Each row below holds a small network's activations on one input, seen along a few directions.
In each table, some parts of the input vary, and every possible input appears once, in random order.
Descriptions start from the smaller parts, as in this example, which fits no table here: one of 8 places around a ring, together with either a single point or one of 9 places around a ring or (one of 2 separate values, together with one of 6 places along a line).
Shared parts are said once, and a part with two or three values counts as separate values.

Other details of the inputs shift rows strongly along two fixed directions, in all tables alike. That doesn't count.

Rows:
x1: [ 15   8  -9  53  19   6 -31 -19 -86 -21   7  11  11  37  10]
x2: [ 11  47  47   6 -51 -26 -13 -43  41  -8  -7  11 -19 -24   4]
x3: [ 40   4   7  28  -9 -20 -30 -62   4 -36  34 -15  20 -14  61]
x4: [ -3 -62 -15 -29  -5   7   2  -4 -26 -24 -27 -27 -25 -17   3]
x5: [ 30  45  -1  64  -8 -10 -36 -86  15 -70  -2  27  12  28  49]
x6: [ 14 -13 -28   3  40  44  18  69 -43  -4 -19  12  12  16 -16]
x7: [ -2  -5 -27  17  41  24  15  64 -35  10 -21   0   3  29 -44]
x8: [-20  -3  21 -27  -7   9   8  28 -11  49  17  -9 -11  -3 -13]
x9: [  9  -9 -10  -8  36  12   7  51 -54  28 -35   2  25  31 -32]
x10: [ 23  10 -31  35  41  26 -11  21 -40 -26 -22   4  24  46  -1]
x11: [-14 -64 -26 -27 -12  25  -1  33 -68  -4 -15 -46 -30   5 -35]
x12: [  0 -27 -20 -25  14 -21   2  11 -16  45  15  -7  18  11 -16]
x13: [-29 -54 -18 -40 -15  10   7  16 -32 -17 -26 -30 -17 -20 -15]
x14: [  5  17  20 -16  -7   4  11  53 -10  26 -27 -11  -1  -3 -35]
x15: [-21 -18   5 -24  20   0   4  12 -18  47   4   7  12  21  -1]
x16: [-33 -20 -29  -6  29  54  11  47 -47  14  29   8  12  12   1]
x17: [ 21  23  19  36  15 -15 -16  -1 -16 -16 -24 -12   9  17   4]
x18: [-26  31  43 -48 -45 -33  26  -2  66  33 -28  32 -17 -54 -18]
x19: [ 17   0  11 -18  18   8  17  48 -22  15 -31   5   8  -5  -7]
x20: [ 21  24   2  26  -8   7  -2 -39  18 -43   2  35  -6  -6  30]
x21: [ 20  12  13  -1 -25 -24 -16 -19  13   8  35 -28  -5 -17   6]
x22: [ 19  55  42  13 -22 -19 -14 -29  43 -35 -31  -6  13 -31  30]
x23: [-13   4  -3   0   3  27   4  18  -2   9  32  -4 -11  13  -3]
x24: [ 43  39  28  50 -15  -8 -38 -82 -10 -62   0  21   9  -6  69]
x25: [ -6 -28 -12  -8  11 -23   2  18 -18  42  23 -16   7   4 -24]
x26: [-16   5  28 -30 -13  -7  31 -14  90  16   7  21 -17 -29  14]
x27: [ 17  29   5  58   7   0 -42 -89  29 -56  22   2  17  30  69]
x28: [ 17 -16   8  49 -20 -30 -52 -97  -1 -92 -16 -47 -20   6  46]
x29: [  1  34  11   5 -33  -2   8 -12  39  -6   0  20 -26  -9 -14]
x30: [-25  16  44 -63 -33 -53  34  -6  94  66 -46  41 -20 -33 -47]
x31: [-34  11  39 -38 -17  -9  14   0  42  34   5   5  -1 -36   7]
x32: [-29 -67 -17 -58  -4 -13  16  13  -4  20 -46 -22 -22  -1 -43]
x33: [-18  16   5 -33   0   9  31  58  45  11 -32  13   0 -25 -38]
x34: [  9 -29 -58  16  33  14  -6   9 -43   3  34  -6  26  39  -2]
x35: [  8 -16  -4  12  27  33  -8  -1 -67   4  25   0  17  16  43]
x36: [ 22  12 -16  57  -2 -24 -28 -62  26 -45  38 -17   9  13  35]
x37: [-12   5  -5  33  20   6 -10 -21   6  -9  24   1  -3  25  21]
x38: [ 12 -25 -33  -8  14   8  12  13   5   5  33   0   2  -8   6]
x39: [-23  31  19 -23 -36 -12  24  -8  74  -1 -15  39 -16 -39 -14]
x40: [ -3 -10 -11 -16  -2  -4  -2  11 -23  18  29 -15  16 -20   6]
x41: [-18 -18 -31  13  25  22  12  42 -46  17   0  29  -7  28 -44]
x42: [ 15 -17 -47  20  11  29  -8  25 -51  -2  52 -24   7  22  -9]
x43: [-13 -17  -6  22  34  16 -11   8 -72  21  25  -8  11  36  11]
x44: [ -5  39  34 -25 -34 -18  28  28 103  13 -37   1 -22 -32 -41]
x45: [-26   3   7 -44 -35 -29  30   2 105  24  14   4  -6 -54 -17]
Description of these inputs: one of 5 places around a ring, together with either a single point or (one of 2 separate values, together with one of 4 places along a line).
Question: Changing only the place on the ring of 5 turns x34 into x36. The same change can be made to x30. Which row results?
Answer: x1
Question: Which other rows does x22 become when the choice among 2 separate values takes its other values? List them by row number.
Answer: x33
Question: Which other rows does x27 become when the place on the ring of 5 takes its other values? List them by row number.
Answer: x16, x23, x26, x37
Question: List by row number the other rows that have the place on the ring of 5 in common with x38.
Answer: x3, x4, x6, x19, x20, x24, x26, x35

Rows:
x46: [-32 -13 -27  -2  22  25  23  64 -46  59  60  27   3  22 -46]
x47: [ -2 -13 -33  -5  39  39  38  76 -48  37 -27  59   5  17 -39]
x48: [ 27  21 -48  54  55  32 -23   2 -47 -28  26  19  38  61  20]
x49: [-34 -10  -3 -18   6   7  38  43  23  74  32  34 -11  16 -44]
x50: [ 51  60  21  34 -14   0  -4 -29  44 -52 -10  23   9 -27  37]
x51: [  6 -15 -23  34  41  41 -26 -26 -67  -5  53 -11  27  44  55]
x52: [ -5  -2  -8  22  10  24 -16 -35 -38  15  44   5   9  24  44]
x53: [ 42  12   0  48  45   7 -32  -3 -93 -15 -17  -8  33  58  17]
x54: [ 16  20  -8  39   1  22  -9   5 -13  -2  68  -3  11  10  15]
x55: [  8  25  13  44   5  -1 -37 -77  20 -27  52 -27  23  -1  85]
x56: [-30 -44 -22 -27  34  37  12  89 -61  24 -25 -16  -8  11 -46]
x57: [-26 -15  13 -69 -16   6  36  45  41  86  35  -4 -13 -36 -24]
x58: [-36 -56  -1 -71 -43 -44  20  -2  46  40 -12 -12 -28 -48 -55]
x59: [ 18  53  27  50  -4  14 -32 -37   1 -75 -29  -7  28   6  53]
x60: [-12 -21 -29  19  46  32  12  46 -39  33  48  17  15  45 -15]
x61: [ 16  34   8  70   6  -5 -29 -49  30 -36  59 -10  25  16  56]
x62: [-28 -10 -13 -23  19  47  29  77 -70  27 -44  33   5  21 -44]
x63: [-29 -59 -40 -23   5  17  25  48 -61  20 -28 -17 -37  21 -56]
x64: [ 31  62  -9  66  15  -7 -32 -44  40 -51  28   2  35  20  51]
x65: [ 14 -13   2  19  -2 -21 -36 -74  -4 -50  37 -34  19 -12  83]
x66: [-24 -47 -16 -30  33  41  13  76 -58  25 -35   0 -18  25 -47]
x67: [-38 -37  12 -80 -29 -39  29   0  35  52  17   2 -25 -54 -16]
x68: [ 22 -32 -12  32 -14 -27 -47 -82   9 -68   7 -54  14  -7  49]
x69: [ -1  65  21   0 -30 -43   5 -31 111   8  11  37   0 -22  -7]
x70: [-28 -41 -21 -24  18  36  12  67 -68  23 -31  11 -25  22 -48]
x71: [-12  24  16 -33  -8  -8  50  45  58  43 -33  59 -13 -43 -48]
x72: [ 37  20 -29  61  51  45 -13  21 -61 -43  -6  16  37  25  32]
x73: [ 13 -50 -35  14  35  18 -25 -32 -86 -30  35 -20  20  27  55]
x74: [ 11 -21  24 -38 -66 -56  -6 -58  96 -19  -9 -36 -20 -59   3]
x75: [ -9   2  -8  18   4  23 -20 -29 -47  14  59   1  13   7  35]
x76: [  9  11  32 -23 -66 -48   7 -43 102 -38 -27 -42 -46 -49  -8]
x77: [ 38  15 -30  56  55  43 -13  10 -62 -48 -12  33  28  39  28]
x78: [ -2  -9  -3 -14  27   2  15  63 -80  67 -32  16   8  36 -49]
x79: [-16  -3 -51  -7  36  27  27  66 -39  53  10  39  12  40 -49]
x80: [ 18  66  19  -3 -35 -35   9 -22 120  -2  11  15   2 -28   0]
x81: [ 22 -66 -48  23  26  16 -37 -32 -77 -45   6 -36  17  37  20]
x82: [-36  -4  27 -53 -26 -11  21  36  38  28 -37  14 -42 -35 -56]
x83: [ 37  60  28  41 -27  20 -29 -39  -2 -79 -20  -8  15  -6  49]
x84: [  7  -4  37 -50 -54 -52   7 -52  90  -4  20 -20 -20 -66  34]
x85: [ 20   3   0  49 -13 -18 -37 -64  16 -87  -9 -59 -12   2  41]
x86: [-20  28  40 -30  -9  -2  24  13  58   0 -58  21  -6 -17 -17]
x87: [-25 -30  21 -58 -30 -44  19 -38  53  28   6   6 -22 -36  14]
x88: [-35  23  33 -49 -27   2  39  42  35  31 -52  33 -15 -38 -51]
x89: [-25 -93 -53 -41   6   6  12  31 -67  35  -8 -13  -8  12 -49]
x90: [ 14 -36 -38  40  25  25 -25 -16 -74 -62 -11 -46 -10  47  13]
x91: [ 32  59  68 -10 -41 -59  -1 -24  77  14 -33  -5  -3 -36  -3]
x92: [-39 -27   4 -49 -37 -29  31  15  39  21 -31 -16 -51 -34 -65]
x93: [ 43  50  38  59   6 -31 -42 -46  -7 -35 -16 -23  30  16  47]
x94: [ 10  31  57 -21 -56 -27  -9 -26  99 -30 -32 -12 -39 -49   2]
x95: [-15  32  50 -43 -24 -47  27  32  34  74 -41  18 -11 -26 -59]
Question: Changing only one part turns x58 into x74. The same change can be made to x88. Which row results?
Answer: x83
Question: Changing only one part turns x55 into x57. The same change can be made to x56. Which row results?
Answer: x94
Question: Describe the family of inputs behind these rows.
Answer: one of 5 places around a ring, together with either a single point or one of 9 places around a ring
Question: List by row number the other rows that have the place on the ring of 5 in common with x81.
Answer: x48, x51, x53, x60, x66, x73, x77, x86, x90
Question: Which other rows does x49 become when the place on the ring of 9 takes its other values? List them by row number.
Answer: x47, x52, x62, x63, x70, x79, x87, x89
Question: Which other rows does x93 become when the place on the ring of 5 takes its other values? List them by row number.
Answer: x53, x78, x91, x95

Rows:
x96: [ -2  -9   2 -16   0   2  -1  12 -18   5 -13  -4  -1  -5  -6]
x97: [ 14  12   2  22 -13  -7 -17 -34  18 -40  -7 -11  -3  -3  19]
x98: [-18   6  23 -36 -30 -36  22 -11  94  21  -1   1 -23 -37 -17]
x99: [  3  -7  -3   7   8  -1  -8  -7 -25  -9 -12  -5   3  11   5]
x100: [ 18  13  10  18 -15  -4 -17 -32   7 -41  -5 -14   0  -8  27]
x101: [ -3   7  -5  17   0  22  -7  -6 -34 -14   6  14  -1   9   8]
x102: [ -8 -15  -6  -5   9  -2   3   4 -18  20   8  -1   3   8  -2]
x103: [ -4 -16  -8  -5   5  -2   7  11  -4   3 -14   0  -6   8 -20]
x104: [ -5 -13  -8 -11  -1   6   3  15 -12   9  18  -8   1  -7  -3]
x105: [  1  14   5  10   9   7   2  25 -15  15  -2   0   4  13 -16]
x106: [ -9 -15 -11  -8   5  -2   5   5   2  17  10   1  -1   7 -12]
x107: [-2  3 -5 -8  9  3 13 19 10 13 -4 19  8 -5 -9]
x108: [ -4 -14  -2 -11   2   3   0   9 -19  18  12  -4   3  -2   2]
x109: [  9  11  -5   0   8   3   9  19  -7  16  -1  12   6   5 -12]
x110: [ 10  23  11  26   5   7 -13 -30  20 -33   4   2   8   5  37]
Question: Describe the family of inputs behind these rows.
Answer: either a single point or one of 4 places along a line or (one of 2 separate values, together with one of 5 places around a ring)
Question: Which other rows does x102 become when the choice among 2 separate values takes its other values? List them by row number.
Answer: x99
